A small network was shown many inputs. Here are its activations along a few directions, one row for each input.
In each table, some parts of the input vary, and every possible input appears once, in random order.
Descriptions start from the smaller parts, as in this example, which fits no table here: one of 8 places around a ring, together with either a single point or one of 9 places along a line or (one of 3 separate values, together with one of 6 places along a line).
Shared parts are said once, and a part with two or three values counts as separate values.
In the rows, zero is written as 128.

Other details of the inputs vary at random and push rows far along two fixed directions, the same in every table; ignore that.

A family of inputs:
R1: [ 81 136 139  85 132 169 113 144 153 225 139  81 101 133 174]
R2: [110 109 156 108  82 126 222 199 160 120 135  94 112 188 161]
R3: [144 101 159  75  88 129 196 199 142  90 116  82  97 191 135]
R4: [123 112 121 106 138 149 150 121  92 142 157 143 153  85 121]
R5: [138 110 139 125 130 120  99 152 116 151 139 148 115 126 109]
R6: [140 148 142 134 163 127 129 124 136 147 155 130 133 129 123]
R7: [100 119 135  67 122 161 143 117 100 179 137 104 141  84 149]
R8: [127 152 119 141 128 152 110 117 125 120 103 120 123 108 141]
R9: [139 149 126 127 150 109 137 114 132 156 139 131 121 122  96]
R10: [146 130 159 185 156  79 133  96 116  71 138 145 167 128 125]
R11: [126 106 148 126 125 110  88 132 111 147 124 131 121 120 124]
R12: [129 125 125 126 121  95 109 113 114 160 114 125 126 122 117]
R13: [152 103 134 117  85  89 212 170 142   8 115 123 117 183 127]
R14: [136 115 144 114 147 132  83 124 119 121 124 115 124 128 128]
R15: [129 129 107 122 141 131 101 117 139 120  97 134 117 104 148]
R16: [158 121 140 216 155  43 132  68  98  45 126 174 172 116  90]
R17: [139 130 113 127 128 104 117 132 117 164 131 142 122 127  99]
R18: [126 128 114 107 142 128  94 107 132 106 122 121 112 122 135]
R19: [108 151 119 148 119 161 111 101 134 130 114 126 141 128 127]
R20: [104 128 118 152 107 141 112 109 142 145 133 127 146 131 142]
R21: [140 155 107 140 132 160 122 136 129 122 120 137 119 115 127]
R22: [141 133  97 120 144 140 113 137 145 123 113 150 113 110 134]
R23: [117 131 105 154 113 148 121 124 143 148 150 147 142 137 126]
R24: [121 153 106 149 124 168 125 119 135 131 131 142 136 135 112]
Each input here is: one of 2 separate values, together with either a single point or one of 11 places around a ring.
The inputs of R20 and R23 match in every part but the choice among 2 separate values. If R7 is changed in the same way as R20 into R23, which row does it become? -> R4
A walk changes only the place on the ring of 11. It starts at R5 and steps to R3. List the rest of the walk in order. -> R13, R22, R21, R24, R23, R2, R6, R9, R17

A family of inputs:
R25: [129 108 135 125 101 115 172 151 118 101 130 140 137 149 122]
R26: [129 117 134 144 117 107 172 118 120  93 130 136 157 127 126]
R27: [100 134 118  75 130 171 123 136 135 208 144 103 119 107 146]
R28: [130 120 139 157 113 101 162 121 126 100 134 132 154 146 119]
R29: [105 128 130  82 130 162  94 137 135 203 128  89  97 126 142]
R30: [125 160  94 181 107 153 139 125 165  63  95 143 132 154 143]
R31: [140 113 146 141 120  91 140 119 128  82 117 125 129 148 121]
R32: [137 123 132 147 103  93 166 132 127 100 134 138 136 150 113]
R33: [149 123 134 194 133  91 146 102 111  73 140 160 164 131  99]
R34: [134 116 142 156 114 113 168 145 134 105 138 136 136 149 122]
R35: [117 138 119 117 140 139 101 132 138 189 148 139 117 127 123]
R36: [133 103 142 171 126 105 143 114 100  73 136 156 170 127 124]
R37: [114 124 131  59  75 134 217 170 146 151 116  80  95 161 149]
R38: [126 113 145 125 106 104 161 130 119  88 110 109 131 143 131]
R39: [127 135 118 135 175 125  50  79 113 145 135 151 137  89 112]
R40: [133 158 119 151 181 130  65  97 115 155 153 158 138  94  98]
R41: [126 123 143  85  99 142 180 180 140 143 134  88  97 165 137]
R42: [114 142 133 119 141 148 106 106 129 186 134 110 131 117 134]
R43: [134 114 145 151 115  95 143 120 122  86 117 120 134 144 122]
R44: [124 158  92 166 109 161 148 121 151  46  92 145 144 130 143]
R45: [146 116 139 150 118 101 145 156 129  98 121 148 128 145 112]
R46: [137 109 145 184 119  89 125 120 107  76 137 154 160 129 126]
R47: [145 119 133 185 135  97 150 101 102  69 135 166 168 124 101]
R48: [126 108 145 127 100 114 168 146 113  94 119 122 141 127 150]
R49: [124 112 137 159 118 103 157 139 130 108 138 141 149 149 127]
R50: [117 117 139  46  86 155 214 197 144 147 119  67  88 162 151]
R51: [112 126 124  58 136 163  99 132 139 190 132  95  93 109 150]
R52: [162 120 130 177 150  74 126 116 121  66 130 158 139 136 109]
R53: [130 133 120  98 139 152  93 138 125 172 134 132 112 108 118]
R54: [113 133 132 129 144 147  98 116 135 185 147 127 128 115 141]
R55: [135 150 108 140 184 137  76  93 108 148 149 159 140  75 105]
R56: [127 126 137 158 117  97 164 129 132 109 131 133 152 149 125]
R57: [106 151 134  98 136 156 115 115 145 215 133  98 108 124 147]
R58: [123 123 140  63  93 130 173 162 136 138  97  77  90 161 147]
R59: [114 153 113  92 133 148 115 129 145 219 143 114  95 129 133]
R60: [146 104 138 136 115 101 134 148 124  91 116 125 126 152 123]
R61: [140 107 143 120 114 110 141 147 117  86 109 131 129 145 128]
R62: [136 126 117 131 164 132  61 118 128 168 127 140 117 114 122]
R63: [144 100 135 123 122 109 146 142 118  83 110 129 130 132 130]
R64: [138 147 107 137 174 130  67  96 109 151 133 164 136  72 101]
R65: [161 117 128 165 145  80 127 111 105  52 133 159 149 127 108]
R66: [146 117 141 138 115  93 146 133 124  86 107 120 126 152 121]
R67: [125 121 144  63  84 124 190 178 159 156  91  58  76 183 152]
R68: [142 144 111 129 150 134  75 111 124 170 136 138 119 103 103]
R69: [112 171  75 181 159 190  45 101 161 129 122 170 135 105 133]
R70: [128 152 118 162 174 135  76  88 127 175 148 158 145  96 103]
R71: [121 152 124 161 166 121  59  87 118 171 139 150 145  91 126]
R72: [150 108 136 140 112 110 146 154 124  97 123 134 127 147 109]
R73: [135 103 143 185 134  82 121 122 120  71 128 152 145 135 119]
R74: [109 118 153  78  80 142 179 166 128 147 115  86 112 154 164]
R75: [125 124 139  72 101 124 174 154 135 128  96  89  96 144 148]
R76: [124 134 122  56 139 167 102 147 133 192 138 101  90 124 142]
R77: [115 150 121  86 138 172 131 119 130 201 133 106 115 102 132]
R78: [130 117 144 145 107 103 161 125 109  92 116 119 144 138 137]
R79: [129 117 147 138 109 113 170 119 116  96 123 121 149 139 135]
R80: [142 118 122 178 130  82 143 106 103  70 139 174 160 127 102]
R81: [109 114 150  80  91 147 191 156 137 143 124  87 118 144 161]
R82: [113 129 130  70 135 159  89 137 141 197 132  95  92 130 143]
R83: [ 99 172  81 108 113 223  92 138 175 170 116 105  94 137 160]
R84: [108 179  78 137 134 203  81 103 159 134 108 134 125 111 142]
R85: [118 142 126 127 155 144  97  88 119 166 140 133 144  84 132]
R86: [151 108 135 164 139  81 128  96 110  49 121 156 150 114 115]
R87: [141 106 134 173 127 111 150 120 105  76 140 164 162 127 108]
R88: [125 126 140  55  78 136 201 183 143 147 100  70  86 167 138]
R89: [139 130 116  97 161 150  82 124 123 158 139 137 122  94 127]
R90: [122 145  88 178 110 166 119 121 148  50 112 159 144 131 140]
R91: [108 125 150  65  76 137 209 167 135 147  99  64 105 153 171]
R92: [111 125 126 100 144 151  94 122 122 165 130 116 119  97 140]
R93: [119 136 122 125 160 136  80  93 113 154 125 130 132  86 126]
R94: [152 107 121 153 133 106 131 132 108  82 127 161 142 106 108]
R95: [133 157 117 153 185 129  68  98 125 165 151 158 131  97 102]
R96: [123 102 151 123 104 114 154 145 118  87 116 118 131 143 134]
R97: [133 104 146 140 121  96 143 142 135  89 121 126 120 154 131]
R98: [110 137 118  79 124 163 110 143 141 218 148 110  99 132 131]
R99: [133 113 142 145 107 119 169 146 128 104 139 125 139 152 119]
R100: [132 124 151 152 105  96 158 130 117  96 117 120 143 143 136]
R101: [143 129 131 149 137 108 146 124 110  86 135 144 141 127 109]
R102: [119 122 129  89 138 147  86 122 128 161 135 120 112 114 134]
R103: [127 112 152 147 110 113 154 135 123 102 133 127 151 147 133]
R104: [125 104 130 155 126 114 144 124 110 100 139 149 161 130 121]
R105: [121 141  88 155  98 172 151 139 157  53 105 135 131 136 153]
R106: [134 150 120 118 147 132  94 124 137 180 126 132 107 116 112]
R107: [138 153  89 215 121 140 117  99 147  30 107 165 154 137 123]
R108: [109 125 155  96  87 126 173 171 145 153 117  88 106 162 164]
R109: [156 116 129 123 128 102 154 128 122  79 124 128 127 128 125]
R110: [141 130 118 112 160 141  68 126 130 166 147 130 117 113 118]
R111: [144 144 112 142 181 121  52  93 119 150 145 151 132  97 104]
R112: [116 129 113 153 161 138  65 101 122 174 163 151 153  99 111]
R113: [118 141 126 134 157 127  72 100 134 172 131 125 119 106 124]
R114: [117 143 116 131 150 141  93  94 120 172 150 137 150  99 120]
R115: [121 125 144  70  96 148 186 178 135 138 131  93  98 158 141]
R116: [123 131 115 122 155 161 100 113 120 172 148 141 140  92 120]
R117: [138 119 147 146 126  84 141 124 136  87 113 129 128 150 125]
R118: [116 132 112 100 139 151 110 127 124 178 145 138 124 104 125]
R119: [121 131 146  93 109 133 179 180 146 143 130 103  94 163 140]
R120: [142 136 116 143 184 127  47 109 128 158 149 163 128 100 112]
Describe the family of inputs behind these rows. -> one of 2 separate values, together with one of 4 places along a line, together with either a single point or one of 11 places around a ring
The inputs of R67 and R75 match in every part but the place on the line of 4. If R30 is changed in the same way as R67 into R75, which row does it become? -> R44
The inputs of R52 and R109 match in every part but the place on the line of 4. If R34 is changed in the same way as R52 into R109, which row does it become? -> R116
The inputs of R81 and R54 match in every part but the place on the line of 4. If R26 is changed in the same way as R81 into R54, which row does it become? -> R56
Which other rows does R29 become when the place on the ring of 11 takes its other values? List them by row number. -> R41, R46, R60, R72, R82, R98, R99, R103, R110, R112
A walk changes only the place on the ring of 11. It starts at R25 and steps to R87. List the rest of the walk in order. -> R104, R36, R74, R96, R102, R61, R76, R53, R115
List by row number the other rows that have the place on the line of 4 and the choice among 2 separate values in common with R101. -> R38, R39, R47, R58, R65, R78, R79, R80, R84, R88, R114
List by row number the other rows that have the place on the line of 4 and the choice among 2 separate values in common with R40. -> R28, R31, R32, R33, R42, R43, R66, R68, R100, R107, R111
